Each row below holds a small network's activations on one input, seen along a few directions.
In each table, some parts of the input vary, and every possible input appears once, in random order.
Descriptions start from the smaller parts, as in this example, which fits no table here: one of 5 places around a ring, together with either a single point or (one of 2 separate values, together with one of 4 places along a line) or one of 9 places along a line.
Shared parts are said once, and a part with two or three values counts as separate values.
In the rows, 128 means zero.

Other details of the inputs shift rows strongly along two fixed directions, in all tables alike. That doesn't count.

Table:
row 1: [162 114 127 111  65 112 119 168 179 187 204]
row 2: [121  87 117 164 197 117  90  94  95 104  90]
row 3: [ 87 206  90  89 151 167 205 165 154 116  90]
row 4: [ 99 194  99 109 164 158 204 147 146 124  75]
row 5: [115 103 113 150 177 118 115 122 116 117 109]
row 6: [129  92 113 168 195 114  92  95  92  94  97]
row 7: [168  54 186 142  58  99  37  73  69 111 162]
row 8: [ 93 126 139 160 167 132 131  88  79  85  79]
row 9: [114 179  79 101 151 139 175 192 184 166 137]
row 10: [159 131 154 103  30 121 140 157 159 175 183]
row 11: [113 181  80 101 153 137 176 186 188 161 139]
row 12: [178 119 119 117  67 116 116 171 175 188 201]
row 13: [ 93 115 143 151 164 137 128  89  85  75  73]
row 14: [166  64 194 158  59  90  37  77  81 121 154]
row 15: [163  57 182 136  42 110  64  90  94 120 169]
row 16: [166 127 167  94  56 135 136 163 164 165 208]
row 17: [119  89 115 164 202 118  91  92  93 101  87]
row 18: [155 140 157  99  29 130 122 160 163 170 181]
row 19: [ 94 190  93  99 158 173 202 145 145 112  81]
row 20: [116 178  85 103 147 133 171 180 189 158 145]
row 21: [100 109 144 175 190 131 103  55  56  68  54]
row 22: [ 81 195 105 112 153 164 207 156 143 124  95]
row 23: [113 169  79 113 173 145 174 164 174 151 119]
row 24: [ 92 120 145 162 185 129 103  74  63  67  60]
row 25: [164 122 125 108  68 109 108 171 181 188 201]
row 26: [ 90 192 102 109 161 171 199 146 148 117  76]
row 27: [110  99 142 159 195 125 107  56  52  66  49]
row 28: [101 119 134 141 169 131 136  90  73  82  83]
row 29: [171 117 124 111  68 118 113 164 182 194 198]
row 30: [ 93 208  98  99 155 151 205 166 154 129  85]
row 31: [105 169  80 111 165 142 185 181 173 154 125]
row 32: [102  95 144 160 186 137 100  56  63  52  46]
row 33: [161 117 128 111  65 110 120 164 183 183 207]
row 34: [157 136 152  92  27 131 123 160 165 164 180]
row 35: [ 82 188 101 102 151 167 209 158 152 111  87]
row 36: [168  63 185 137  51  98  72  93  90 135 167]
row 37: [177  44 161 158  93  88  34  84 113 139 175]
row 38: [111  91 159 165 233 138  91  51  52  43  58]
row 39: [104 108 144 173 190 127 105  57  60  66  49]
row 40: [103 116 140 149 187 119 111  77  62  71  59]
row 41: [170  56 158 150  91  82  37  99 119 137 182]
row 42: [164 119 125 110  68 111 107 176 177 192 198]
row 43: [155 129 146  94  29 134 141 154 150 167 195]
row 44: [122 110 109 154 174 115 119 125 114 108 117]
row 45: [ 97 211 107  89 186 169 203 177 164 120 109]
row 46: [174  61 150 153  81  90  63 123 121 146 188]
row 47: [162  63 195 161  59  92  33  73  75 122 159]
row 48: [ 90 196 102 114 162 170 198 145 142 124  83]
row 49: [112 171  80 113 173 143 175 159 177 147 122]
row 50: [171 124 121 114  67 107 111 177 174 181 205]
row 51: [125 177  81 109 141 133 172 192 181 158 148]
row 52: [178  43 188 147  54 106  38  61  70 117 162]
row 53: [114 105 115 149 177 116 115 117 119 113 112]
row 54: [109 100 139 158 192 130 106  54  47  64  58]
row 55: [ 86 199 102 114 152 156 212 159 150 125  92]
row 56: [107 169  85 111 159 136 182 171 180 148 135]
row 57: [162 141 147  90  35 124 129 157 147 173 191]
Each input here is: one of 3 separate values, together with either a single point or (one of 2 separate values, together with one of 4 places along a line) or one of 10 places around a ring.
Question: Changing only the choice among 3 separate values turns row 9 into row 17. The same change can be made to row 14. Which row results?
Answer: row 39
Question: Changing only the choice among 3 separate values turns row 42 into row 2. The same change can be made to row 3. Which row results?
Answer: row 19
Question: Which other rows does row 20 become when the choice among 2 separate values takes its other values? List them by row number.
Answer: row 41
Question: Which other rows does row 51 become when the choice among 2 separate values takes its other values? List them by row number.
Answer: row 50

Table:
row 58: [156 125 121 109 101 123 124 141 154 153 166]
row 59: [155 102 140 139  79 104 106 132 146 170 164]
row 60: [160 105 139 120  90 121 106 128 147 165 178]
row 61: [147 126 143 128 114 128 122 111 103 123 124]
row 62: [116 136 143 120 120 127 116 121 120 118 116]
row 63: [131  94 153 147 105 129 113  95 103 111 127]
row 64: [149 135 117 103  96 122 131 153 160 157 175]
row 65: [169 101 140 112  92 121 105 140 148 151 176]
row 66: [121 130 134 116  89 135 143 139 131 129 142]
row 67: [129 178  84 108 132 151 169 177 175 154 133]
row 68: [119 138 143 144 151 135 140 105  99 108 100]
row 69: [115 180 113 106 140 147 178 150 129 129 109]
row 70: [153 132 120 119  92 137 122 158 162 172 165]
row 71: [122 105 134 154 170 121 109  95 110 108 114]
row 72: [112 158  89 120 151 137 170 151 156 156 109]
row 73: [123  85 140 148 137 128 104  79  78  82  94]
row 74: [130 102 141 127  99 130 115 113 106 113 129]
row 75: [ 99 180  88 117 158 143 167 174 157 135 118]
row 76: [134 136 152 116  77 127 118 136 145 145 149]
row 77: [125 170  82 105 128 134 177 169 172 164 127]
row 78: [148 118 163 133  87 117 110 121 107 135 151]
row 79: [133 138 147 120  95 133 127 126 146 140 134]
row 80: [ 87 154  84 144 220 140 143 124 107  83  64]
row 81: [ 95 119 117 149 209 118 118  96  90  79  87]
row 82: [134 103 134 147 110  97 107 126 127 139 140]
row 83: [141 119 138 116  75 140 137 129 137 144 153]
row 84: [114 152 127 114 136 137 136 127 129 112 100]
row 85: [137  92 157 143 130 117  76  75  89  92  98]
row 86: [108 158 104 138 159 137 149 154 145 125 116]
row 87: [128  90 133 150 128  93  89 109 102 122 125]
row 88: [125 144  97 117 126 118 147 152 146 149 130]
row 89: [104 170 104 111 168 144 184 171 165 129 124]
row 90: [142 129 132 107 101 123 129 164 158 153 175]
row 91: [138 121 150 137 125 132 118 100  96 122 121]
row 92: [107 132 112 129 201 147 146 123 124 109  93]
row 93: [134 101 135 164 143 122  93 109 114 120 123]
row 94: [122 162 113 107 146 146 178 171 174 149 142]
row 95: [128  90 157 146  97 120 104 101  98 107 134]
row 96: [ 82 148 103 148 223 132 156 113 113  82  75]
row 97: [139 111 162 135 103 116 101 109  90 121 137]
row 98: [120 119 146 135 144 132 106  91 106 105  93]
row 99: [149  88 144 129 128 113  89 117 115 117 148]
Question: Describe the family of inputs behind these rows.
Answer: one of 6 places around a ring, together with either one of 3 separate values or one of 4 places along a line
Question: Changing only the place on the ring of 6 turns row 59 into row 72. The same change can be made to row 71. Which row results?
Answer: row 60
Question: Changing only the place on the ring of 6 turns row 87 into row 82. The same change can be made to row 90. Which row results?
Answer: row 89
Question: Which other rows does row 77 become when the place on the line of 4 takes its other values? List them by row number.
Answer: row 58, row 65, row 67
Question: Which other rows does row 85 become when the choice among 3 separate values takes its other values? List them by row number.
Answer: row 61, row 73
Question: Which other rows does row 97 become when the choice among 3 separate values takes its other values? List them by row number.
Answer: row 62, row 66

Table:
row 100: [148 134  98 117  87 123 157 151 162 176 165]
row 101: [120 152 103  96 159 161 171 162 168 141 134]
row 102: [ 92 158  95 151 216 136 137  98 101 104  49]
row 103: [111  80 154 189 188  83  50  69  54  61  86]
row 104: [133 170  84  94  92 153 185 187 196 192 144]
row 105: [ 81 164  90 130 180 139 175 168 146 112  90]
row 106: [110  61 139 181 179  89  81  73  61  75 113]
row 107: [116 118 127 137 209 137 111 101 108  86  88]
row 108: [131 150 103  95 138 147 170 163 172 154 163]
row 109: [ 72 174 126 151 198 169 190 104 110  80  53]
row 110: [189  59 186 136  82  98  28  91 107 139 194]
row 111: [104 220 104  57  54 159 218 185 198 159 141]
row 112: [188  95 146 129  30 105  82 136 158 186 187]
row 113: [102 147 145 119 172 140 170 112  88  92  62]
row 114: [180  60 195 142  34 117  39  81  61 115 172]
row 115: [172 106 155 124  30  93  86 167 159 176 206]
Question: Describe the family of inputs behind these rows.
Answer: either one of 4 separate values or (one of 3 separate values, together with one of 4 places along a line)
Question: Which other rows does row 101 become when the choice among 3 separate values takes its other values? List them by row number.
Answer: row 104, row 105

Table:
row 116: [139  70 201 136  43 127  90  70  66  88 138]
row 117: [106 116 125 165 215 135 128  66  88  97  45]
row 118: [ 86 163 115 146 170 131 160 152 154 128 110]
row 119: [108 107 134 133 200 104  95 100  84  71  99]
row 120: [162  50 156 154 132 130  59  73  83  93 143]
row 121: [ 70 145  79 160 193 140 158 131 109  90  61]
row 122: [ 96 165 120 125 171 126 177 163 163 134 130]
row 123: [123 152 123 127 185 141 150 137 110 111 122]
row 124: [ 91 175  89 132 148 130 143 159 143 124  93]
row 125: [177 148 135  73  57 129 118 180 169 175 214]
row 126: [105 119 112 145 212 134 112  69  95  87  38]
row 127: [146 154  92 106  48 123 169 186 168 188 173]
row 128: [176 153 117  64  33 146 171 212 196 199 237]
row 129: [109 173 109  91 128 124 164 182 190 148 150]
row 130: [155 170 102  84  58 122 154 167 181 197 161]
row 131: [113 126 121 141 226 149 104  88  93  63  66]
row 132: [147 190 102  95  71 134 196 181 187 214 164]
row 133: [125 127 105 124 170 163 153 119 141 116  99]
row 134: [198  62 188 146  64 118  52  95 129 162 183]
row 135: [162  45 184 195  69  76  16  84  74 130 161]
row 136: [122 191  85 102  99 126 166 181 163 164 127]
row 137: [109 113 116 122 173 121 148 134 112  98 127]
row 138: [ 84 154  89 116 182 136 190 160 160 112 116]
row 139: [187  88 138 104  16 127 116 139 174 203 201]
row 140: [148 143 200 106  13 141 137 127 122 150 172]
row 141: [196  39 200 165  96 109  19  67  80 120 178]
row 142: [125  44 153 177 119  98  58  84  95  99 137]
row 143: [107 159 121 120 187 127 170 153 128 119 125]
row 144: [ 98 106  93 158 195 125 139  75  74  91  53]
row 145: [192  32 186 149  82 107   6  62 101 123 152]
row 146: [ 96 194  86 138 167 133 191 157 127 138  83]
row 147: [ 76 181  91 121 175 138 163 164 169 118  95]
row 148: [ 89 168 156 106 126 155 154 105  94  73  70]
Question: Describe the family of inputs behind these rows.
Answer: one of 3 separate values, together with either a single point or one of 10 places around a ring
Question: Changing only the choice among 3 separate values turns row 139 into row 117. The same change can be made to row 121. Which row results?
Answer: row 135
Question: Which other rows does row 130 become when the choice among 3 separate values takes its other values? List them by row number.
Answer: row 132, row 144
Question: Which other rows does row 127 become when the choice among 3 separate values takes its other values? List them by row number.
Answer: row 136, row 146

Table:
row 149: [118  88 159 142 156 139 130  87  66  73 118]
row 150: [ 79 213 119  82 111 159 217 201 181 136 152]
row 151: [171 100 155 154  74 119  84  97 120 174 136]
row 152: [198 116 147 109  69 121  91 155 192 205 214]
row 153: [106 180  70 110 117 151 239 180 160 169 118]
row 154: [153 129 141 135  43  88  83 136 131 171 150]
row 155: [156  96 198 131  81  97  41  99  84 108 153]
row 156: [133  65 165 141 163 138  69  39  53  48  78]
row 157: [180  63 143 127  63 105 105 148 149 172 229]
row 158: [109 116 118 144 156 107 121 157 138 115 146]
row 159: [ 98 143 106 151 226 107  97 119 105  89  82]
row 160: [118 177  70  92 104 162 195 157 176 165 102]
row 161: [116 162 151 126 185 165 147  99 117  97  83]
row 162: [ 71 155  99 153 143 117 165 135 124 114  82]
row 163: [113 117  80 123 228 146 136 112 124  85  75]
Question: Changing only one part turns row 162 into row 158. The same change can be made to row 153. Which row results?
Answer: row 157
Question: Describe the family of inputs behind these rows.
Answer: one of 3 separate values, together with one of 5 places around a ring
Question: Which other rows does row 154 become when the choice among 3 separate values takes its other values? List them by row number.
Answer: row 155, row 159
